Each row below holds a small network's activations on one input, seen along a few directions.
In each table, some parts of the input vary, and every possible input appears once, in random order.
A made-up example of a description, with smaller parts first: ring(5) and (point or (values(2) and line(4)) or ring(9)).
Shared parts are said once, and a part with two or three values counts as separate values.
In the rows, 128 means zero.

Other details of the inputs vary at random and push rows far along two fixed directions, the same in every table; ignore that.

A family of inputs:
row 1: [ 95 140 116 123 118 146 100 130 114 145 125]
row 2: [102 153 117 112 114 146  94 126 119 137 124]
row 3: [117 133 120 132 125 131 113 124 130 137 124]
row 4: [127 122 142 129 131 135 129 143 133 124 120]
row 5: [152 172 102 176  73 117 218 121 112 113  90]
row 6: [ 93 143 114 132 116 141  96 127 121 147 120]
row 7: [183 148 112 185  94 101 234 120 132  99 109]
row 8: [137 124 130 122 136 129 120 122 132 122 137]
row 9: [113 123 125 129 126 128 120 128 123 142 125]
row 10: [154 110 139 115 147 117 131 121 141 123 140]
row 11: [113 126 124 128 125 134 118 128 116 136 130]
row 12: [140 130 128 122 128 127 132 124 132 120 140]
row 13: [117 187  86 187  60 130 190 125 106 126  80]
row 14: [ 94 159 127 124 125 154  98 137 124 129 117]
row 15: [146 105 142 108 146 120 132 124 133 125 143]
row 16: [129 120 147 124 135 132 124 143 135 127 121]
row 17: [138 124 127 132 133 126 129 122 133 122 132]
row 18: [115 133 135 131 125 140 115 147 130 126 125]
row 19: [101 142 119 121 118 146 101 126 112 137 128]
row 20: [140 128 130 122 129 129 132 120 130 120 135]
row 21: [132 125 122 138 127 124 136 124 132 129 126]
row 22: [143  98 138 126 150 114 126 125 137 126 141]
row 23: [141 138 124 124 120 126 137 121 131 121 124]
row 24: [140 115 151 120 155 121 132 139 138 114 139]
row 25: [139  98 136 129 145 112 136 127 135 130 135]
row 26: [131 131 124 131 121 125 143 128 120 127 133]
row 27: [133 121 130 122 130 126 138 125 123 130 131]
row 28: [154  90 142 124 156 105 137 128 143 123 149]
row 29: [ 99 147 118 117 116 147  98 126 115 144 124]
row 30: [142 129 127 122 131 123 129 123 135 122 128]
row 31: [125 138 124 117 125 139 116 121 129 128 132]
row 32: [141 126 120 160 111 114 178 125 120 122 116]
row 33: [ 94 160 128 119 125 150  92 138 124 129 113]
row 34: [ 93 142 113 128 117 138  92 129 121 145 119]
row 35: [150 107 138 113 149 121 127 122 140 122 143]
row 36: [135  92 139 121 148 114 132 128 131 134 138]
row 37: [140 101 155 122 149 124 129 143 137 119 131]
row 38: [141 105 154 117 146 120 128 146 139 122 124]
row 39: [106 155 117 115 115 150  93 122 125 137 127]
row 40: [135 133 126 129 120 129 141 122 122 121 130]
row 41: [ 94 157 129 126 126 154  95 136 121 126 120]
row 42: [ 94 145 114 121 114 142  98 131 113 145 119]
row 43: [125 124 122 145 123 122 138 126 124 130 125]
row 44: [138 129 124 129 129 122 129 123 135 125 125]
row 45: [122 134 121 127 127 136 112 124 132 130 129]
row 46: [122 137 127 116 123 135 117 123 125 133 130]
row 47: [160  89 150 105 158 108 138 126 138 120 157]
row 48: [125 135 123 126 127 133 113 123 133 132 127]
row 49: [125 109 130 130 136 118 129 131 126 134 138]
row 50: [134 127 122 135 126 118 134 125 133 128 122]
row 51: [126 114 130 124 134 123 128 132 122 134 140]
row 52: [140 135 123 131 125 127 134 125 132 120 136]
row 53: [130 117 131 126 130 122 137 128 123 136 128]
row 54: [156  95 166 109 171 110 139 135 146 115 139]
row 55: [127 119 124 140 129 119 134 130 129 131 134]
Each input here is: line(5) and (values(2) or ring(9)).
Changing only the line(5) part turns row 35 into row 30. The same change can be made to row 21. Which row results?
Answer: row 50
Changing only the line(5) part turns row 14 into row 41. The same change can be made to row 31. Which row results?
Answer: row 20
Start at row 47 and move only the line(5) part, one step at a time. The first step leads to row 40. Which rows follow, in order?
Answer: row 15, row 46, row 2
Change only the values(2) part in row 38. List by row number the other rows that result.
Answer: row 33
Start at row 7 and move only the line(5) part, one step at a time. The first step leads to row 17. Which rows follow, in order?
Answer: row 45, row 48, row 44

A family of inputs:
row 56: [113 188  71 164  70 144 130 104 118 134 121]
row 57: [102 108 134 123 127 128 111 142 113 151 122]
row 58: [171 169 137 168 102 122 229 141 129  83 101]
row 59: [101  94 131 128 149 119  97 137 125 149 128]
row 60: [ 93  96 126 134 144 130  82 141 130 151 138]
row 61: [196  91 135 121 134  91 197 105 134 111 146]
row 62: [183  88 136 118 149  99 175 106 129 114 161]
row 63: [189  90 129 121 150  83 170  99 144 118 151]
row 64: [117 139 153  94 150 152  84 141 140 124 125]
row 65: [110 189  78 146  71 144 140 101 110 139 109]
row 66: [ 93 101 134 116 144 129  90 138 121 158 127]
row 67: [128 131 158  93 146 146  98 150 138 115 128]
row 68: [ 87 102 138 118 144 132  94 142 112 151 141]
row 69: [127 133 152 107 155 140  93 137 146 115 127]
row 70: [109 203 107 168  85 161 131 135 131 108  94]
Changing only one part turns row 66 into row 57. The same change can be made to row 65. Which row results?
Answer: row 61
What is each input in this table made of?
Answer: values(3) and line(5)
Start at row 70 and move only the line(5) part, one step at a time. The first step leads to row 69. Which rows follow, in order?
Answer: row 64, row 67, row 58
